These are the activations of a small neural network, seen along a few directions. Each row is one input.
In each table, some parts of the input vary, and every possible input appears once, in random order.
A made-up example of a description, with smaller parts first: one of 6 places along a line, together with either a single point or one of 9 places around a ring or (one of 3 separate values, together with one of 8 places around a ring).
Shared parts are said once, and a part with two or three values counts as separate values.
In the rows, zero is written as 128.

Rows:
R1: [162 115 122  85 152  83 126 112 132 135 143 163]
R2: [ 96 144 107 157 130 213 137 130 125 130 118 113]
R3: [ 99 104  97 116 115 152 134 116  84 159  93 136]
R4: [137 170 146 142  48  44  85 183 129 108 144 150]
R5: [152 101 127 110 141 112 139 125  68 146  98 144]
R6: [137 186 159 163  53  53 106 173 124  74 139 152]
R7: [129 172 118 176  60  36 102 142 158  90 129 152]
R8: [160 118 137 137 155 120 143 115  64 136 100 135]
R9: [147 105  93 147 160 106 137  93  92 137 104 145]
R10: [176 139 152 104 166  94 134 114 115 121 142 137]
R11: [112 123 120 138 130 168 141 124  63 144  94 108]
R12: [ 99 113  76 148 135 155 138 102  94 145  99 124]
R13: [149 103 163  89 146 120 126 131 148 136 163 113]
R14: [174 146 129 126 177  97 129  89 127 109 143 138]
R15: [147 185 136 179  56  53 100 143 140  67 142 136]
R16: [ 99 134 131 140 119 206 146 156 110 147 115 106]
R17: [ 95 121 125 116 107 193 140 163 114 163 110 117]
R18: [151 121 174 113 160 128 136 120 148 121 167 103]
R19: [126 167 132 145  50  38  93 161 151 112 135 172]
R20: [ 97 142 145 140 137 179 127 135 196 101 143  93]
R21: [ 90 113 143 101 116 158 118 152 198 135 137 117]
R22: [146  98 109 113 140 107 137 110  85 149 100 162]
R23: [164 122 106 119 170  83 130  95 138 123 144 147]
R24: [148 128 151 133 168 131 132  95 161 108 167 108]
R25: [157 125 113 157 168 122 134  92  78 123 104 138]
R26: [143 100 146  92 143 116 126 114 165 138 161 130]
R27: [101 132 166 122 128 176 128 164 181 114 142  87]
R28: [141 109 128 125 162 117 132  98 171 125 164 116]
R29: [ 97 116 157  98 116 166 116 172 181 132 138 100]
R30: [ 87 117 109 117 104 187 139 142 131 166 110 134]
R31: [169 120 140  79 152  87 128 127 117 133 142 146]
R32: [ 86 127  88 149 123 191 143 127 139 150 117 123]
R33: [110 131  94 157 144 174 131 102  76 128  99 116]
R34: [106 109 114 114 118 156 137 132  68 158  92 117]
R35: [ 89 122 124 132 129 161 130 132 207 119 139 101]
Q: Describe the family of inputs behind these rows.
A: one of 5 places around a ring, together with either a single point or one of 6 places around a ring
Q: Which other rows does R32 become when the place on the ring of 6 takes its other values? List them by row number.
A: R9, R12, R23, R28, R35
Q: Which other rows does R12 become when the place on the ring of 5 takes its other values? List them by row number.
A: R3, R11, R33, R34
Q: List by row number the other rows that have the place on the ring of 5 in common with R15.
A: R2, R14, R20, R24, R25, R33

Rows:
R36: [ 71 112  92 140 130 198 140 127 133 138  92  88]
R37: [143 175 135 126 115  85 111 131 197  91 170 136]
R38: [106 109  81 147 138 175 151  83  82 148  91 121]
R39: [124  76 128  67 174 160 143 104 108 163 140 121]
R40: [ 71 120 109 114 107 211 149 169 101 154  82 113]
R41: [102 126 154 143 167 208 140 131 130 125 112  83]
R42: [115 117  92 119 118 191 151 124  53 166  77 143]
R43: [154 123 103 132 119 104 129 129  35 163  87 170]
R44: [185 120 104 118 195  93 141  86 124 139 143 150]
R45: [147 113  88 162 143  93 126  81  75 142 101 143]
R46: [174 106 169  87 131  47 126 128 134 128 137 145]
R47: [ 79 134 112 177  78 149 121 148 178 122 134 100]
R48: [132 141 171  86  93  79 105 152 175 115 170 129]
R49: [129 108 105 109 198 174 148  80 131 143 141 143]
R50: [106  79 152  70 160 187 130 145 157 157 129  94]
R51: [146 139 131 130  80  61 111 158  69 123 101 184]
R52: [110 110 175  94  98 144 118 160 203 141 163 109]
R53: [119 136 144 136 119 157 125 144 222 110 169 119]
R54: [112 179 127 137  47  89  93 186 120 120 123 155]
R55: [174  84 134  80 172  84 135 109 100 159 144 132]
R56: [176 150 151 147 137  64 125 120 102  82 133 132]
R57: [104 112 131 110 187 202 133 124 181 135 128 110]
R58: [112 148 162 169 104 161 127 154 172  98 160  92]
R59: [113 165 106 167  72  82  92 134 153  95 134 132]
R60: [139 183 151 152  99  92 104 139 147  76 160 114]
R61: [182 133 125 147 172 104 140  93  70 122 127 127]
R62: [178 137 135 123 155  54 133 111 154  99 141 158]
R63: [130 126 127 141 173 182 153  86  77 138 118 115]
R64: [135 125 113 165 107  53 109 109 108  99 110 153]
R65: [ 72 152 132 146  54 156 128 195 151 150 124 130]
Q: The inputs of R53 and R44 match in every part but one. If R65 is changed in the same way as R53 into R44, which row does it become?
A: R43
Q: Describe the family of inputs behind these rows.
A: one of 5 places along a line, together with one of 6 places around a ring
Q: Which other rows does R41 become when the place on the line of 5 takes its other values? List them by row number.
A: R36, R40, R50, R57
Q: Which other rows does R55 become when the place on the ring of 6 takes its other values? List them by row number.
A: R39, R46, R48, R50, R52

Rows:
R66: [ 90 101 117 123 137 198 148 124  87 157 100 100]
R67: [170 134 144 146 128  52 119 111 127 101 145 151]
R68: [138 131 109 122 110  81 117 127 110 135 122 159]
R69: [ 91  84 132  97 159 214 140 121 140 163 122  94]
R70: [172 131 145 117 142  82 127 127 107 127 138 151]
R71: [127 151 141 161  89  88 113 151 166  97 137 131]
R72: [128 150 141 135 103 116 120 165 146 120 130 130]
R73: [139 152 137 162  86  81 112 132 137 103 144 133]
R74: [137 137 153 110 122 111 122 153 168 129 159 119]
R75: [130  79 120 102 183 180 157  97  82 163  95 114]
R76: [115 108  84 132 176 196 154  98 100 155 103 115]
R77: [123 140 129 128  83 106 118 141 114 127 128 146]
R78: [136 157 137 142 101  96 111 130 123  99 138 129]
R79: [111  85  95 119 167 181 149 108  82 166  91 106]
R80: [ 82  97 123 125 142 213 143 140 118 157  96 101]
R81: [122 158 140 140 106 104 111 148 153  94 129 127]
R82: [156 142 120 130 124  85 118 133 112 131 132 144]
R83: [140 150 138 137  98 108 120 147 116 125 138 131]
R84: [166 138 142 124 146  71 119 111 116 101 138 146]
R85: [139 138 151 138 107  83 115 137 188 102 166 119]
R86: [ 92 106 121 114 166 226 145 113 156 152 137 103]
R87: [157 120 137 109 130  80 126 123 103 130 128 166]
R88: [ 84 119 113 141 149 227 147 131 137 146 110 111]
R89: [132 102 108 116 191 196 164  88 100 154 107 124]
R90: [122 127 140  98 105 111 120 147 167 129 148 135]
R91: [150 151 118 136 127  72 109 114 122 105 132 141]
R92: [153 145 120 159 109  54 112 114 135 108 139 146]
R93: [134 145 149 116 125 100 113 136 175  99 158 115]
R94: [ 93 123 107 136 146 212 152 114 106 147 113 109]
R95: [111 139 130 125  86 116 118 160 145 123 117 145]
Q: The inputs of R70 and R82 match in every part but one. If R67 is changed in the same way as R70 into R82, which row does it become?
A: R92
Q: Describe the family of inputs behind these rows.
A: one of 5 places along a line, together with either one of 2 separate values or one of 4 places along a line
Q: Which other rows does R79 become when the choice among 2 separate values takes its other values? List them by row number.
A: R76
Q: Which other rows does R66 become when the place on the line of 5 takes its other values? List them by row number.
A: R69, R75, R79, R80
Q: Which other rows does R74 become when the place on the line of 4 takes its other values? List them by row number.
A: R85, R90, R93

Rows:
R96: [ 85  90 150  78 153 235 145 149 173 168 140  83]
R97: [159 101 116 142 172 104 136  70 102 124 129 117]
R98: [105 102  93 132 189 198 149  86 123 134 101 108]
R99: [176 147 174 144 145  63 119 125 136  77 145 122]
R100: [164 133 106 143 148 111 138  89  70 139 126 147]
R101: [137 103 101 132 117  92 128 109  56 154  99 146]
R102: [ 82 107 146 135 158 227 144 124 152 132 129  60]
R103: [180 184 163 140 116  67 115 150 103  88 146 151]
R104: [107  84  97  83 192 202 155 110 141 172 109 133]
R105: [134 145 145 108  78  50  94 152 215 109 180 156]
R106: [162  86 118  86 168  99 140  94 112 162 140 145]
R107: [135 161 137 175  92  50  98 131 211  73 166 127]
R108: [150 148 157 125  82  52 109 163  86 110 114 152]
R109: [111 130  84 137 165 208 154 103  92 153  95 138]
R110: [ 65 107 132 132  90 215 137 167 109 158  94  93]
R111: [180 134 180  81 133  57 116 147 140 114 156 150]
R112: [ 91 101  83 134 134 184 142 126  79 162  67 135]
R113: [ 87 136 135 134 131 239 152 144 121 145 128  95]
R114: [112 162 119 152  31  47  94 167 162 102 130 150]
R115: [138 198 125 168  66  59  96 153 179  83 165 153]
Q: The inputs of R99 and R107 match in every part but one. If R108 is changed in the same way as R99 into R107, which row does it become?
A: R114
Q: Describe the family of inputs behind these rows.
A: one of 4 places along a line, together with one of 5 places along a line
Q: A walk changes only the place on the line of 4. It starts at R101 and steps to R100. List the rest of the walk in order.
A: R97, R106
Q: Which other rows does R112 become when the place on the line of 4 takes its other values? List them by row number.
A: R98, R104, R109
